Each row below holds a small network's activations on one input, seen along a few directions.
Each table varies a few parts of the input and shows all the possible inputs, shuffled.
A made-up example of a description, with smaller parts first: one of 3 separate values, together with either a single point or one of 11 places around a ring or (one of 6 places along a line, together with one of 8 places around a ring).
Shared parts are said once, and a part with two or three values counts as separate values.
(in the rows, 128 means zero)

Other details of the inputs vary at random and push rows far along three fixed directions, the same in every table; ignore that.

A family of inputs:
R1: [126 131 129 132 128 130 124 131 126 133 120 135 130 120]
R2: [127 131 129 127 132 129 121 131 127 125 115 132 121 123]
R3: [126 135 127 130 125 131 123 124 132 133 128 138 133 127]
R4: [157 130 130 131 108  95 148 119 130 110 148 119 132 117]
R5: [129 122 125 130 123 132 129 135 128 129 121 138 129 128]
R6: [125 120 131 130 125 131 128 138 134 126 119 131 123 127]
R7: [121 123 138 126 127 136 132 127 129 127 129 129 131 133]
R8: [124 130 127 125 128 135 141 128 128 130 126 136 133 133]
R9: [128 136 118 131  85  80 130 138  94 176 166  64  89 158]
R10: [152 137 130 127 115  93 137 116 128 102 144 109 136 119]
R11: [130 131 126 130 127 134 121 133 128 132 121 133 131 120]
R12: [121 123 133 126 125 135 129 128 133 126 129 130 133 135]
R13: [128 123 132 127 128 133 130 130 123 132 126 139 130 127]
R14: [125 118 134 126 129 130 125 133 133 130 128 133 130 130]
R15: [125 118 132 129 127 130 126 137 134 128 123 132 127 128]
R16: [128 127 131 128 126 135 133 125 127 132 129 140 127 130]
R17: [131 114 125 131 140 132 129 112 127 138 116 126 131 127]
R18: [160 126 128 131 111  98 146 127 125 109 142 113 131 109]
R19: [157 127 126 134 107  95 148 128 128 105 136 116 128 110]
R20: [123 128 136 129 134 134 125 125 129 123 128 128 131 137]
R21: [131 114 123 134 137 132 130 115 129 136 111 125 127 125]
R22: [125 127 126 128 121 136 132 127 127 126 127 136 135 135]
R23: [130 124 133 127 138 132 119 132 130 127 129 129 129 132]
R24: [129 119 133 126 129 135 126 137 132 129 125 129 126 126]
R25: [126 139 124 125 130 136 131 127 131 132 127 131 137 129]
R26: [127 124 132 130 135 128 119 132 132 126 128 132 130 134]
R27: [126 138 125 119 136 133 127 126 131 127 126 129 132 133]
R28: [130 116 122 135 136 133 132 116 129 134 107 124 123 123]
R29: [130 129 133 128 136 135 122 127 134 127 132 131 126 134]
R30: [122 131 128 127 135 130 130 129 136 124 128 129 133 141]
R31: [120 127 134 124 131 134 139 129 134 129 128 130 131 134]
R32: [128 119 135 124 132 135 126 133 131 131 130 130 129 128]
R33: [130 136 128 127 128 136 123 124 130 134 129 136 132 125]
R34: [129 122 127 127 125 132 128 132 126 131 126 139 132 130]
R35: [156 133 131 127 118  88 133 120 128 107 143 112 133 113]
R36: [159 138 131 125 119  95 136 115 130 108 148 111 129 114]
R37: [128 123 129 130 126 133 131 134 124 130 121 137 127 125]
R38: [123 134 132 124 132 132 123 122 125 125 125 130 131 132]
R39: [156 127 136 128 115  99 146 120 134 109 153 110 129 113]
R40: [131 130 129 122 136 131 116 128 127 129 126 132 129 127]
R41: [127 130 130 126 134 128 119 130 127 127 119 133 125 125]
R42: [124 130 123 125 125 134 139 129 131 129 126 136 135 136]
R43: [127 129 132 127 134 137 123 127 130 123 130 126 132 137]
R44: [154 127 138 132 124  91 138 122 128 106 148 110 130 114]
R45: [129 128 127 125 124 141 132 127 125 127 129 133 134 132]
R46: [126 128 132 130 133 130 122 127 136 126 130 133 127 137]
R47: [126 132 129 125 138 135 130 129 135 125 129 126 131 138]
R48: [126 131 132 129 130 130 123 128 125 134 125 136 134 122]
R49: [130 126 130 131 134 134 122 136 132 123 120 127 121 128]
R50: [127 135 129 122 132 136 120 123 127 124 126 128 132 132]
R51: [127 129 126 126 131 127 117 132 130 126 119 133 127 127]
R52: [122 139 128 127 130 133 134 125 129 132 125 133 136 129]
R53: [ 21  92  38 146 161 140 129 118 105  86 230 128  92  52]
R54: [127 131 125 127 130 128 119 133 130 124 115 132 123 126]
R55: [124 119 139 126 132 132 128 132 129 131 128 133 128 128]
R56: [125 127 131 127 124 138 135 125 123 128 127 135 133 132]
R57: [130 131 128 127 130 133 121 129 127 134 126 134 135 122]
R58: [127 130 133 124 136 127 118 126 125 129 124 134 128 126]
R59: [101 139 115 130 103 118 108 145  90 191 141  79  93 182]
R60: [130 132 126 125 132 132 119 133 129 125 117 130 122 124]
R61: [126 132 128 133 126 131 125 132 127 130 116 134 126 119]
R62: [128 131 124 123 128 139 139 129 129 130 128 133 134 134]
R63: [127 119 124 131 136 136 133 107 128 133 117 122 134 132]
R64: [122 138 129 121 136 130 129 124 129 127 124 131 131 133]
R65: [122 138 123 127 127 132 131 127 133 131 125 134 139 131]
R66: [128 124 128 131 124 134 133 135 125 128 117 137 123 124]
R67: [152 123 136 133 114  95 148 128 130 104 139 110 123 107]
R68: [127 130 127 129 127 129 120 129 128 133 125 136 136 125]
R69: [126 122 121 129 139 134 140 110 132 136 117 123 133 133]
R70: [126 124 134 131 136 129 122 134 130 126 122 130 124 129]
R71: [126 124 129 132 133 128 120 135 133 125 123 130 127 132]
R72: [128 121 132 127 128 136 128 138 132 127 121 129 122 125]
R73: [158 127 132 133 122  95 137 127 131 103 144 106 128 113]
R74: [130 119 125 132 138 134 132 107 131 138 119 128 128 129]
R75: [131 128 128 126 126 138 131 127 128 132 131 138 128 130]
R76: [120 126 130 124 128 133 136 131 137 128 128 130 133 137]
R77: [132 125 124 129 124 137 131 136 126 128 119 135 123 124]
R78: [122 132 132 127 138 131 132 128 133 126 128 128 130 138]
R79: [131 130 127 124 134 131 117 132 128 127 121 130 126 125]
R80: [123 135 131 129 126 135 127 123 125 130 125 133 137 128]
R81: [127 130 125 132 125 129 121 133 130 132 119 135 133 123]
R82: [123 135 127 129 123 134 124 124 128 129 125 133 139 130]
R83: [126 126 133 132 134 130 124 134 130 124 118 129 120 128]
R84: [126 132 124 133 123 130 123 134 130 129 115 135 128 122]
R85: [125 124 134 124 127 140 130 128 131 127 130 127 132 133]
R86: [127 136 128 127 126 138 125 124 127 130 127 130 138 128]
R87: [126 125 129 133 132 129 121 136 133 122 119 130 122 131]
R88: [127 134 128 124 131 129 119 123 132 128 127 136 128 132]
R89: [123 137 124 121 133 129 127 126 133 126 124 131 133 136]
R90: [124 119 136 128 129 132 129 135 130 129 123 132 125 125]
R91: [126 135 132 129 128 132 126 123 128 134 127 138 131 125]
R92: [124 127 131 122 131 138 137 131 135 129 130 127 132 134]
R93: [126 134 133 124 134 130 121 122 128 129 127 135 125 129]
R94: [104 139 120 131 108 116 109 143  90 196 144  84  85 177]
R95: [130 133 125 131 126 135 123 134 128 130 117 132 127 119]
R96: [132 123 128 125 128 136 128 132 125 132 128 136 131 127]
Description of these inputs: one of 6 places along a line, together with either a single point or (one of 3 separate values, together with one of 5 places around a ring).
The inputs of R72 and R24 match in every part but the place on the line of 6. If R83 is changed in the same way as R72 into R24, which row does it become?
Answer: R70
The inputs of R57 and R25 match in every part but the place on the line of 6. If R48 is changed in the same way as R57 into R25, which row does it become?
Answer: R52
The inputs of R64 and R58 match in every part but the place on the line of 6. If R47 is changed in the same way as R64 into R58, which row does it become?
Answer: R23
Start at R42 and move only the place on the line of 6, one step at a time. The first step leads to R22. Which rows follow, in order?
Answer: R4, R34, R5, R19
Which other rows does R87 become when the choice among 3 separate values takes its other values? List them by row number.
Answer: R49, R83
Which other rows does R71 become when the choice among 3 separate values takes its other values? List them by row number.
Answer: R70, R73
Start at R33 and move only the place on the ring of 5, one step at a time. The first step leads to R75. Which rows follow, in order?
Answer: R39, R29, R36

A family of inputs:
R97: [139 138 134 126 141 114 116 130 133 119 115 126 118 119]
R98: [126 134 136 132 122 122 141 106 130 127 128 133 143 131]
R99: [ 84 101 119 131 144 183 116 119 117 178 109 146 120 151]
R100: [136 136 126 132 134 112 111 131 137 115 115 125 131 128]
R101: [137 129 136 117 120 135 151 140 130 120 138 136 129 130]
R102: [117 126 103 148  78  69 122 148  75 190 165  56  70 142]
R103: [143 129 131 126 147 124 129 113 132 124 119 118 124 124]
R104: [144 115 130 124 134 138 149 111 128 128 120 118 127 124]
R105: [143 124 133 132 128 124 131 139 132 121 111 128 114 112]
R106: [ 51  78  39 146 184 135 125 115 114  45 219 128  95  18]
R107: [127 128 140 128 113 126 145 132 132 129 137 140 143 125]
R108: [128 130 141 136 114 114 124 135 131 121 122 141 129 120]
R109: [135 131 130 121 123 136 145 120 137 118 142 127 145 147]
R110: [131 143 128 126 135 119 122 116 134 112 125 122 142 139]
R111: [137 141 130 121 145 118 127 112 134 123 118 122 126 126]
R112: [134 139 137 124 130 122 115 139 138 112 134 124 139 133]
R113: [134 145 136 120 141 121 127 115 131 116 124 123 130 130]
R114: [135 135 125 126 125 122 146 130 131 125 112 133 126 118]
R115: [130 133 144 134 129 111 112 127 130 119 126 134 132 125]
R116: [142 133 146 117 137 127 122 139 133 113 140 129 122 132]
R117: [142 102 141 137 119 123 128 133 130 128 120 133 122 113]
R118: [144 111 129 126 125 135 150 132 125 126 116 126 122 115]
R119: [147 117 135 121 146 131 131 113 129 124 121 115 123 124]
R120: [141 128 123 132 140 122 123 115 135 121 119 116 137 133]
R121: [131 139 131 125 120 125 146 133 127 119 118 133 129 122]
R122: [147 111 136 128 127 130 133 140 129 121 114 125 112 112]
R123: [138 126 119 135 128 130 142 112 134 125 117 119 140 132]
R124: [162 152 115 120 108 137 111 128 112 132 128 143 148 108]
R125: [143 108 140 130 137 124 126 107 130 131 127 123 133 126]
R126: [ 82 123 119 122 133 180 100 164 126 154 121 154 115 161]
R127: [141 124 126 130 127 129 148 131 128 126 112 129 124 116]
R128: [132 141 132 130 130 116 111 134 133 109 121 125 135 133]
R129: [116 144 100 124  93  81 121 137  81 176 191  44  88 176]
R130: [135 139 126 124 134 125 145 110 134 127 117 125 130 126]
R131: [134 139 122 127 138 116 121 114 138 120 119 121 138 134]
R132: [117 133  84 143  77  78 137 147  74 185 161  47  83 153]
R133: [134 129 138 135 133 107 112 124 134 126 120 134 128 120]
R134: [ 73 132 107 128 131 175 112 149 119 158 102 152 126 157]
R135: [130 126 130 135 117 115 141 124 131 132 118 141 136 119]
R136: [130 130 130 133 126 118 141 104 134 134 123 133 139 126]
R137: [ 33  97  46 143 177 130 131  98 121  53 243 140 124  33]
R138: [132 120 140 127 113 129 147 133 131 126 144 144 139 131]
R139: [144 115 128 127 139 129 125 115 133 121 121 114 135 133]
R140: [130 139 129 123 123 133 143 119 138 120 135 123 149 140]
R141: [136 119 131 138 128 125 143 105 132 135 122 128 138 125]
R142: [130 128 146 130 114 121 128 141 135 125 135 140 133 121]
R143: [ 82 128 121 113 147 190 122 133 121 164 126 147 117 164]
R144: [132 137 135 119 121 132 150 139 131 123 131 132 133 123]
R145: [133 133 118 131 117 120 140 132 134 122 112 132 139 127]
R146: [102 139 109 121 126 185  83 135  97 184 119 173 129 124]
R147: [140 122 125 138 120 122 125 141 135 118 112 127 126 121]
R148: [135 143 140 114 142 128 130 120 135 120 137 122 134 131]
R149: [146 112 132 132 134 125 115 132 132 116 118 118 127 127]
R150: [132 126 136 137 118 110 124 132 135 127 117 140 126 115]
R151: [141 128 127 129 136 132 147 111 131 128 116 120 128 124]
R152: [140 118 140 140 135 114 114 125 132 127 120 129 126 120]
R153: [138 120 136 135 139 117 124 107 132 131 124 125 134 126]
R154: [142 125 128 136 135 119 113 132 134 116 115 120 129 127]
R155: [137 124 150 126 129 120 117 133 134 120 145 137 132 133]
R156: [132 137 118 130 127 123 140 111 137 123 117 124 142 134]
R157: [135 127 129 123 114 133 146 141 134 116 138 135 141 139]
R158: [ 77 119 126 122 139 183 118 127 122 171 132 155 127 166]
R159: [127 132 140 127 122 129 144 112 134 131 141 132 147 132]
R160: [136 126 147 121 133 124 127 115 134 125 148 133 140 140]
R161: [ 84 126 122 120 148 177  88 155 125 152 124 148 118 166]
R162: [131 135 128 124 114 130 144 140 135 119 131 131 145 132]
R163: [135 142 140 125 137 117 116 133 130 112 121 126 122 124]
R164: [111 146 100 133  74  77 122 162  82 174 179  51  83 155]
R165: [128 141 124 129 123 126 140 114 134 116 123 125 146 139]
R166: [135 121 147 128 114 124 129 142 135 122 142 143 129 128]
R167: [131 143 131 123 130 128 145 112 130 120 122 125 133 130]
R168: [144 105 144 135 133 120 116 125 129 127 123 127 125 119]
R169: [165 154 123 114 115 138 116 127 108 135 127 144 136  99]
R170: [140 130 143 119 122 130 134 148 134 115 136 135 119 127]
R171: [133 139 137 127 122 121 129 141 130 114 117 132 119 119]
R172: [ 89 104 113 131 137 180  99 156 121 161  99 144 109 146]
R173: [137 135 132 128 126 117 129 138 134 120 111 132 116 114]
R174: [145 127 135 131 143 121 118 131 131 119 115 121 116 118]
R175: [140 135 142 112 141 131 132 121 134 118 143 125 130 138]
R176: [128 136 140 129 134 114 123 109 131 123 130 131 140 131]
R177: [ 77 136 120 115 148 187 121 133 122 167 119 144 121 157]
R178: [142 113 123 130 127 136 144 112 132 125 120 117 139 132]
R179: [136 115 131 140 119 122 143 125 129 133 118 137 134 117]
R180: [126 130 135 134 113 119 142 127 128 126 123 141 139 124]
R181: [134 133 124 133 119 115 123 140 138 117 111 131 128 123]
R182: [142 109 122 132 118 133 144 133 129 123 115 125 135 124]
R183: [133 141 133 120 135 126 125 121 139 116 137 121 146 140]
R184: [137 141 145 119 137 124 120 138 134 116 133 125 126 125]
R185: [ 77 127 119 127 156 163  94 121 123 173 108 150 120 153]
R186: [130 137 129 132 115 119 123 143 134 110 117 132 132 128]
R187: [132 132 149 128 129 117 115 132 134 123 139 133 136 126]
R188: [139 102 134 135 118 129 145 125 126 133 121 135 133 116]
R189: [135 137 142 121 122 127 132 147 135 118 129 132 123 120]
Describe the family of inputs behind these rows.
Answer: one of 3 separate values, together with either a single point or (one of 5 places around a ring, together with one of 6 places along a line)
The inputs of R138 and R101 match in every part but the choice among 3 separate values. If R146 is changed in the same way as R138 into R101, which row does it become?
Answer: R169
The inputs of R112 and R187 match in every part but the choice among 3 separate values. If R186 is changed in the same way as R112 into R187, which row does it become?
Answer: R108
The inputs of R115 and R128 match in every part but the choice among 3 separate values. If R136 is changed in the same way as R115 into R128, which row does it become?
Answer: R156
Which other rows does R133 become when the place on the ring of 5 takes its other values? List them by row number.
Answer: R135, R136, R150, R185
Which other rows does R131 become when the choice among 3 separate values takes its other values? List them by row number.
Answer: R111, R185
